These are the activations of a small neural network, seen along a few directions. Each row is one input.
Each table varies a few parts of the input and shows all the possible inputs, shuffled.
Descriptions start from the smaller parts, as in this example, which fits no table here: ring(8) and (point or ring(11) or (values(3) and line(6))).
Shared parts are said once, and a part with two or three values counts as separate values.

Other details of the inputs vary at random and push rows far along two fixed directions, the same in every table; ignore that.
These rows show it; all are for the same input, with only those details redrawn:
[ -4 -22  19 -12 -15  -5   4  -1 -12 -15  11   3  -5   6]
[  1 -11   8  -6 -27  15  -1 -10   5  -1 -16  26  -7 -10]
[ 18  55  -3   0   7  17  -3  15  17  16 -14   5   6 -12]
[  8  16   0  -1 -19  22  -3  -6  16  10 -25  26  -3 -15]
[ -5 -32  16  -9 -31   7   1 -14  -5 -11  -7  22 -10  -3]
[ -7 -31  21 -12 -22  -4   3  -7 -12 -16   8   9  -6   4]
[ -6 -32  17 -10 -29   3   1 -13  -7 -12  -3  19  -9  -2]
[ 5 14 12 -9  3 -2  2 12 -6 -5 11 -7  2  4]

Rows:
row 1: [-12 -12  10 -17  10 -26   8   1 -17  -9   9 -24  -5  12]
row 2: [  8  18 -11  -8   6   4   8   1   5  -5  -6   1   3 -13]
row 3: [-2  6  3  9  4  7 -1  0  3 17 -7  9 -6 -3]
row 4: [-8  5  1  4 -6 14 -7 -1 -3  1  5 20 -1  1]
row 5: [ 13   3 -21  27  -1   5  -5   9  16   3 -11  12  10 -11]
row 6: [ -6  44 -22   8   7  12 -11  -1  23  27 -22   9   1 -19]
row 7: [  0 -13   5   5  12  -6   9  -3 -10 -20  40  -6  11  10]
row 8: [-12  18  -5   2  10   8 -15   3  -3   2  14  -9   7  11]
row 9: [ 14 -13   3   0 -11   9   8 -18   7  10 -31  17  -6 -18]
row 10: [ -9  30 -10   0  16   8  -3  17   1   3  12   0   4  -1]
row 11: [  2 -27  -7  15  -2 -17  -6  14 -13 -13  12  -4   4   6]
row 12: [  7 -39 -11   9 -37  -4   5  -7  -1  -5 -27  19  -7  -8]
row 13: [-19 -25   8 -14   0 -15   3  -4 -13 -10   5 -26  -6  10]
row 14: [ 14  35  -3  -4  32 -12  14  12   0   3   4 -26   6  -5]
row 15: [ 13  18  10  -3  11  -2   7   9   4  18 -15  -8  -2  -4]
row 16: [-13 -15  12  -5  10 -19  -3  -1 -14   3  19 -13  -2  15]
row 17: [  5  -8   8   8  27 -13  16   1  -8  -5  32 -20   8   9]
row 18: [ -4  16  -3   8   7  10 -17  -2   8  12   3  -6   0  10]
row 19: [-17 -22  -3   9   4 -18 -17  20 -14 -10  15 -22   9  19]
row 20: [24 16  6 -2 15 -3  5  1  1  3  3 -9  0  3]
row 21: [ 15  30 -15  15  14  16   2  -4  17  25 -15  11   3 -17]
row 22: [ -9  10 -14  -7 -14  19  -9  -7  16   7 -29   9  -1 -15]
row 23: [-18 -15   6   2   4  -8   2   1 -13  -6  13  -4  -8   4]
row 24: [ -4  20   4 -12  13  -8   7  19  -6  -9  11 -16   1   2]
row 25: [-13 -39  -3   4 -13   0   4 -22  -5  -8   2  16  -8 -12]
row 26: [ -5   2   0   2  -2   2 -13  -8   3  10   4   9  -5   8]
row 27: [-19 -21   8  -9  -4 -11 -10  -6 -19 -13  28   1   2  17]
row 28: [ 11 -24  -1   8   3 -24  16  15 -13 -19  12 -20   6  15]
row 29: [  2   4 -20  10 -20   7 -11   8  13  14 -36  -1   4  -7]
row 30: [  6   9   5  -4  -1   6  -9  -2   7  11  -8 -14  -2   6]
row 31: [  0  44 -12 -16  19  -5   0  16   5   5   1 -18   6  -1]
row 32: [ -5 -12  -6  11   6   3  11 -14   3  -7   7   5   2  -9]
row 33: [  1  -6  13  -8 -15   4   1  -2  -3  -6  -1   9  -4  -1]
row 34: [  0  16 -16  14   6 -11 -20  25   2   9  -4  -8  11   3]
row 35: [ -2  -5 -13  20 -12   2 -13  18   2   5 -14  13  -1  -2]
row 36: [  0 -35   1   9 -20  10  -2 -27   0  -4   0  28 -12  -3]
row 37: [ -9 -34  12   5 -20   8  -6 -16  -6  -2   3  24 -16   7]
row 38: [-14 -11   2   3   2   2  -8  -7  -1  10  -1  -6  -2   8]
row 39: [  1 -22  16 -14  -8 -12  -4  -9  -8  -3   5  -4  -9  15]
row 40: [  3  -3 -15   4 -20  -8  -4  10   3  10 -27   2   0   1]
row 41: [ 12  -3  10  -4  10  -7  15  -3  -5 -21  22 -10   9   6]
row 42: [  5  25   0 -12   2   1  -6   2   4   6  -2  -2   5   1]
row 43: [  0  14  -1  -7  -5  11 -10  -1   7   5  -7  -8   5  -2]
row 44: [ -5 -37  14 -15 -16  -9   2 -18  -5   4 -18   7 -11   2]
row 45: [ 15  -6  16  -3  26 -18  23   3  -9  -9  16 -25   5  11]
row 46: [ 12 -37  15   0 -12   1  12 -23   1 -13  -2  13  -7   3]
row 47: [ -4   3 -21   5  -9  23  -2 -14  12   2 -12  31  -1 -21]
row 48: [-22   3  -5 -12  11 -11  -7   7 -13  -8  24  -9   4  10]
row 49: [ -2  16  11  -8  23 -22  13  18 -14  -4  13 -32  -3   8]
row 50: [ 15  24 -18  15 -14   4  -2  23  13  18 -32   5   1 -10]
row 51: [ 11  26  -4  -6  31  -8  18  13   0 -15  19 -22  12   2]
row 52: [ 12  -4   1  -4 -13  10   3 -14   5  -5  -8  17   0 -12]
row 53: [ -6 -24  15 -11   1 -11   0  -4  -9   2  -2 -23  -5  11]
row 54: [ -1  12 -17   8  12  12   8  -3  11  -6  10   9   9 -10]
row 55: [  2  -5 -10   8 -15  21  -5 -19   7   1  -6  34   0 -14]
row 56: [-20   0 -14   8 -12  19 -14 -16  15  14 -26  14  -6 -14]
row 57: [ 10   1  24  -9  14 -16   4  15 -13  -4  22 -23  -3  19]
row 58: [ 15  21   1  12  31  -4   8   6   2  -2  34 -18   9  11]
row 59: [-14  35 -21   1  14  15 -14   8  11  10  -3  -4   9  -4]
row 60: [ 16  33  -8   5  24   2  17   2  14   3 -11 -10   7 -12]
Changing only one part turns row 26 into row 36. The same change can be made to row 40. Which row results?
> row 12
Changing only one part turns row 47 into row 54. The same change can be made to row 9. Which row results?
> row 45
What do these inputs look like to the network?
> values(2) and line(5) and (point or ring(5))
Change only the values(2) part in row 29. List by row number the other rows that result.
> row 19
List by row number the other rows that have the line(5) part and the values(2) part in common with row 6.
> row 16, row 26, row 27, row 34, row 48
Change only the line(5) part in row 57. List by row number the other rows that result.
> row 20, row 30, row 39, row 46

Rows:
row 61: [  5  21 -10   2   9   0  -4  17   4   3  -5  -9   8   3]
row 62: [  3   9  -4   6  20  -9   7   5 -11 -14  36  -5   9   5]
row 63: [ -4  -4   2   3  -7   3 -11   1  -5   3  -2   4  -3   0]
row 64: [ -2 -52  23 -15  -1 -19  16 -20 -21 -21  14  -3  -6   6]
row 65: [-3 -2 -1  4 -4  3 -8  1  1  9 -4  6 -5  0]
row 66: [ 21   8   5  -5  16  -8  10  -2   2   1   8 -14   4   2]
row 67: [ -5   2   6  -6   9 -15  -6  15 -11  -5  20 -13   6  16]
row 68: [  0  35 -14   4  15   6  -5   9   9  16  -6 -10   3  -3]
row 69: [  1   7  -9   6  -7   7  -6   6   6   5 -16   4   4  -7]
row 70: [-15 -18  -6  -7 -20   4  -8 -11   5  -2 -11  15  -2  -3]
row 71: [10 21  8  2 20 13  8  0  8  0 13 -9  9  0]
row 72: [  7 -44  17  -6 -28  -3  13 -25  -7 -18   0  14 -10   4]
row 73: [  1 -37  16  -9 -30   7  17 -22  -4 -15  -8  25 -13  -5]
row 74: [  0 -23  25 -16  10 -17  21   0 -18 -20  21  -9  -6   4]
row 75: [ -9  -5 -12   4 -26  22 -12 -17  13   9 -31  24  -8 -17]
row 76: [-1  9 -5  9  8 -6  2 11  3  5  0 -9  4  3]
row 77: [-3 -6 -3  5  3 -4  1  8 -5  0  1 -8 -1  5]
row 78: [-15 -10   3  -4  13 -18   1   4 -13  -8  22 -21  -1  18]
row 79: [  3  17 -10   6 -13  18 -15  -1  16  17 -25  21  -1 -13]
row 80: [ -4  30  -5  -5  21  -9  -4  18  -6   2  17 -27  11   8]
row 81: [  2   4 -15  11 -21  22  -9  -6  20  13 -36  23  -5 -21]
row 82: [ 6 38 -9 10 13  5 -8 12 14 21 -8  0  2 -2]
What do these inputs look like to the network?
> values(2) or ring(5) or (values(3) and line(5))
Change only the values(3) part in row 80. List by row number the other rows that result.
> row 69, row 79
A walk changes only the ring(5) part. It starts at row 64 and steps to row 74. List the rest of the walk in order.
> row 73, row 72, row 66

Rows:
row 83: [  6   3  24 -16  16 -19  13  11 -18  -2  17 -14  -5   6]
row 84: [ -9  -1   6   2  21  -9  -4  -1  -9  -1  29 -12   0  14]
row 85: [ 15  13   0  -1  -4  22   4 -15  25  14 -28  18  -1 -11]
row 86: [ -9  -5  -9  -5 -23   6 -11  -1   8   3 -23   9  -4  -6]
row 87: [-25 -60   7  -3 -28  -1   2 -19 -13 -28   6  28  -7  -2]
row 88: [-14 -23   4   1   6 -21   4  14 -17  -7  15 -24  -1  15]
row 89: [  4  49 -12  13  34   2   3  21   5  12  22 -15   9   3]
row 90: [-12 -21   6   1   1 -16  -8   1 -11   1   6 -15  -5  13]
row 91: [-10 -11 -12   5 -20   5  -6   2   0   1 -25  15  -2  -5]
row 92: [ 22  33  -3   5   7  15  10   4  20   6 -13   0  13 -16]
row 93: [ -1  32   2  -5  25   1  -7   7  -5   3  23 -21  11   9]
row 94: [ -2  15 -15  -2 -18  26 -11 -11  19   6 -17  29  -1 -20]
row 95: [ 19   4  -7  18 -25  16 -13   2  14  13 -22  30  -2  -6]
row 96: [-19 -46  14 -14 -14 -18  -7  -5 -24 -13  12 -15  -5  19]
row 97: [ 15  -9  -3   9  -1   8   8  -9   5  -3 -10   6  -5 -14]
row 98: [  9  -9 -14   1   4  -7  10 -12   3  -3  -2   5   4  -6]
row 99: [ 11  37  10 -10  18 -10  12  10  -2  -1  11 -25  -1   5]
What do these inputs look like to the network?
> point or line(6) or (values(2) and ring(5))
Change only the ring(5) part in row 94. List by row number the other rows that result.
> row 84, row 87, row 89, row 93
Change only the values(2) part in row 86. List by row number the other rows that result.
> row 94
